A small network was shown many inputs. Here are its activations along a few directions, one row for each input.
In each table, some parts of the input vary, and every possible input appears once, in random order.
A made-up example of a description, with smaller parts first: ring(8) and (point or (values(2) and line(4)) or line(9)).
Shared parts are said once, and a part with two or three values counts as separate values.

Other details of the inputs vary at random and push rows far along two fixed directions, the same in every table; ignore that.

A family of inputs:
R1: [ -1 -25  -5   3   2 -10   6   7 -16  23  14  -6 -14]
R2: [ -1  11  -6 -18   1  15 -12 -11  26 -17  -6   4   7]
R3: [ -9  26  22  13   0  -3  -6   1 -23 -10   1 -15   6]
R4: [ -3  27  26  22   0   8   2   5 -32  -6  -8 -28   2]
R5: [11  3 -2  2  0  0 -1  1  7  8  3  0 -2]
R6: [-23  21  19   7   6  -4   4 -10 -16 -33 -10  -3  20]
R7: [-10  32  26  10  13  -2   0 -12 -10 -27  -8 -11  26]
R8: [ 11 -12  -3  10  -4  -9   5   9 -11  27  11  -4 -14]
R9: [  0 -22 -12   0  -8  -1   4   9 -12  18   6  -1 -21]
R10: [-14  12  20  20   4 -14  12  -1 -31 -11  -3  -7  11]
R11: [  3  -6  -8  -1  -5 -15  -3   0   6   5   6  18  -3]
R12: [ -8  -1  -9  -7   0 -11   2 -12  18 -21  -7  30  13]
R13: [-21  30  19   5   1   4  -3  -8 -16 -33 -11  -8  15]
R14: [-22  26  18   9  -7 -15  -6  -5 -21 -31  -7  12  13]
R15: [ 5  1 -8 -8 -2 20 -1 -2 12 -2 -7 -8 -5]
R16: [  1  -9  -4   1   3 -10   4  -2   3   7   5   6   1]
R17: [ -6   8  -9 -18  -1   9 -12 -10  24 -17  -3   9   5]
R18: [-14  13  25  16  10  -3   5   1 -34  -5   4 -27   8]
R19: [ 9  0 -8 -3 -2 -4 -3 -2 15  5  2 11 -2]
R20: [ -5 -13  -8  -8   3  -5   0  -4   7   2   5   5  -1]
R21: [ 1 -1 -5 -2 -8 -6 -7  3  1  6  6  6 -7]
R22: [ -5 -13  -8  -2   0  -1   7  -2   0   0   0   2  -3]
R23: [15  7 -4  2 -1 11  2 -2 15  0 -9 -1  1]
R24: [ 4 -1 -9  0 -6 -5  2 -3 11 -2 -4 17  0]
R25: [  3  -9   2 -18   3   9 -12  11  10   3   2   3   4]
R26: [ 10 -16  -7   9   2   1  14   4  -5  19   2  -7 -10]
R27: [ 17  -2   0   6  -3  13  -2   9  -5  25   6 -21 -16]
R28: [  3 -14  -4   1  -2   4   0   9 -11  22  10 -16 -18]
R29: [15  8 -2 -1  2  7 -3 -3 16  3 -2 -1  3]
R30: [ 4  1 -7 -6 -6  0 -8  1 10  4  3  5 -7]
R31: [ 1 -8 -6 -2  3  9  8 -2  4  0 -3 -7 -2]
R32: [  1  -4 -10  -1  -7 -11   1  -2   7  -2  -2  22  -1]
R33: [ 13 -14  -3  12   3   5  15   6  -9  22   2 -16 -11]
R34: [ 3  3 -8 -3 -9  4 -3  0  8 -2 -4  7 -6]
R35: [-11  18  22  14  10   8   8  -4 -23 -16 -10 -25  12]
R36: [ 14  -8  -8   5  -8  11   4   9  -2  21   2 -11 -20]
R37: [-13   4 -11 -15  -6   2  -7 -10  17 -23  -8  19   5]
R38: [-14   5  -8 -18  -4  -2 -12 -10  19 -20  -1  18   6]
R39: [ -6  19  23  25   0  -9   8   4 -34  -4  -3 -14   4]
R40: [  0 -27 -11   3  -2  -5  11   6 -11  18   6  -2 -15]
R41: [12  2 -8  1 -3  6  4 -1 13  3 -5  5 -3]
R42: [  0   8  -5 -11   7   0  -3 -14  27 -17  -4  14  16]
R43: [  8  -1   5 -13   0   5 -14  11  10   4   1   7   5]
R44: [ -9  -9  -9 -10  -5  -7  -8  -1   2  -2   7  11  -6]
R45: [ -1 -12  -8  -2   2 -15   2  -3   6   4   6  15   1]
R46: [ 3 -4 -6 -4  5 -4  2 -5 14  0  2  9  5]
R47: [ -9   5  21  22  -6 -18   0  12 -47  13  12 -15  -9]
R48: [ 14  -4   2 -12   3   1  -9  10  17   6   0  13   9]
R49: [-10   7 -10 -15  -5   7  -7 -10  20 -24  -9  15   5]
R50: [ 18 -11  -1  12   5  12  15   6  -6  23  -2 -21  -9]
R51: [  4 -19  -3   3   5   0   7   6 -11  23  11 -16 -13]
R52: [  9 -11   8  -7  11   0  -2  10   6   8   2   3  11]
R53: [ -2   8  -4 -16   8  11  -6 -15  27 -20  -7   4  15]
R54: [  3 -14   0 -19   9   6  -6   7  15   1   1   6  10]
R55: [  9 -14 -10   5 -11   1   3  10  -7  22   4  -2 -21]
Description of these inputs: ring(5) and (point or (values(2) and line(5))).
- The inputs of R43 and R52 match in every part but the ring(5) part. If R27 is changed in the same way as R43 into R52, which row does it become? => R7
- Which other rows does R4 become when the values(2) part takes its other values? List them by row number. => R27
- List by row number the other rows that have the ring(5) part in common with R23. => R5, R8, R11, R19, R24, R29, R32, R39, R41, R48
- Start at R44 and move only the line(5) part, one step at a time. The first step leads to R38. Which rows follow, in order? => R28, R17, R2

A family of inputs:
R56: [ -4 -10 -21 -16  -7  -5  -8  -8  23  -4   4  21  -6]
R57: [ 17  -6 -15 -12  -5  13  -4   2  28   5  -7  13  -4]
R58: [ -4  15  12  18  -3  -9   4   1 -22   0   1  -9  -1]
R59: [  9 -26 -20 -11   0   5   7   2  20  13   1  10  -7]
R60: [ 26 -37 -20   4  -8   4   9  21  -1  50  11  -5 -32]
R61: [  4   1   0   6   5  12   7  -3  -2   3  -3 -18  -2]
R62: [-14  46  21   7   0   0  -8 -15  -3 -40 -15   2  24]
R63: [ 21 -19 -17  -4  -6   8   2  10  14  23   2   6 -16]
R64: [-16  17  19  14  -1 -19  -1   0 -25 -17  -3   8  13]
R65: [-1 10 -4 -8 -3 12 -8 -6 12 -8 -4 -3 -1]
R66: [ 17  -7 -20  -5  -7   7   0  -2  23  13   0   7 -13]
R67: [  1   1  27  14  17  -7   6   9 -28  14   9 -25  11]
R68: [  2 -24 -20 -14   0  -4   4  -4  22   3   0  21  -1]
R69: [ -3   7  23   3  10  -7  -9   9 -18   6  11 -13   9]
R70: [ -8  -1  -3 -10  -4  -1  -7   0   6  -9  -1  12   2]
R71: [-10   8  16   7   0   0  -2   7 -26  -4   0 -13   1]
R72: [-11  -5  -5 -10  -5  -9  -7  -1   3  -9   2  17   2]
R73: [-10  17  -4 -10   4   4  -2 -20  25 -34 -12  13  19]
R74: [-11  17  20   3   2   6  -6   4 -18 -14  -6 -12   8]
R75: [  7  -7 -15 -19   3  15  -1  -8  36 -12 -12  14   8]
R76: [ -7   4  17  12   7   1  10   3 -23  -5  -4 -15   7]
R77: [ -4 -11   8  24   4 -11  16   6 -38  20  10 -23 -12]
R78: [  2  -3   9  26  -4 -15  11   9 -38  24  10 -17 -16]
R79: [-16  19  -3 -14  -4  -2 -13 -16  20 -33  -6  19  13]
R80: [  0  20   8 -14   7  -7 -15  -9  27 -24  -4  23  28]
R81: [ 18 -25 -23  -7  -7  13   1   9  10  33  10 -11 -29]
R82: [ -6   0  11  18   5  -4  13   2 -27   7   4 -22  -4]
- What do these inputs look like to the network? => values(3) and (point or (values(2) and line(4)))
- The inputs of R69 and R67 match in every part but the values(3) part. If R81 is changed in the same way as R69 into R67, which row does it become? => R73
- Which other rows does R68 become when the values(3) part takes its other values? List them by row number. => R64, R72
- Which other rows does R66 become when the line(4) part takes its other values? List them by row number. => R58, R62, R78
- Which other rows does R76 become when the values(3) part takes its other values? List them by row number. => R63, R71
- Which other rows does R82 become when the values(2) part takes its other values? List them by row number. => R59

A family of inputs:
R83: [-20  15  17   4  -1 -20  -7  -3 -16 -21   0  14  15]
R84: [ 19  -9   1   3   2  14   2  14  -4  27   5 -22 -13]
R85: [ -4  24  -4 -15  -2  17 -11 -16  31 -32 -16   9  13]
R86: [  6  -6   4 -11   9  -2  -8   4  13   4   5   6  10]
R87: [ -8   9   4  -4  -1 -10  -6  -3   3 -13  -1  15  10]
R88: [  8 -36 -21  -5  -3  -7   8   7   4  27  10   8 -19]
R89: [ -5  22   1 -17   2   3 -14 -13  29 -32 -11  21  22]
R90: [ 19 -26 -18  -5   2  12   8   5  14  27   4  -8 -15]
R91: [ 19 -24 -15  -5  -3   4   0  11   9  30   9   0 -17]
R92: [  1   7  13  21  -2   5   8   8 -33  13   1 -30 -12]
R93: [ -4  15  30  24  11   7  10   7 -39   3  -1 -39   5]
R94: [-18  21   5   2  -5  -8  -3 -11  -3 -28  -7  11  10]
R95: [ -5  -8 -13  -1 -10  -9   0  -2   0   0   3  14 -10]
R96: [-10   9  27  26   8  -7  12   7 -46   3   2 -28   4]
R97: [ 13 -16 -32 -16  -9  10  -1  -5  35   9  -1  17 -16]
R98: [-11   4   1  -2   3  -8   2  -8   4 -16  -3  11  11]
- What do these inputs look like to the network? => point or (values(3) and line(5))
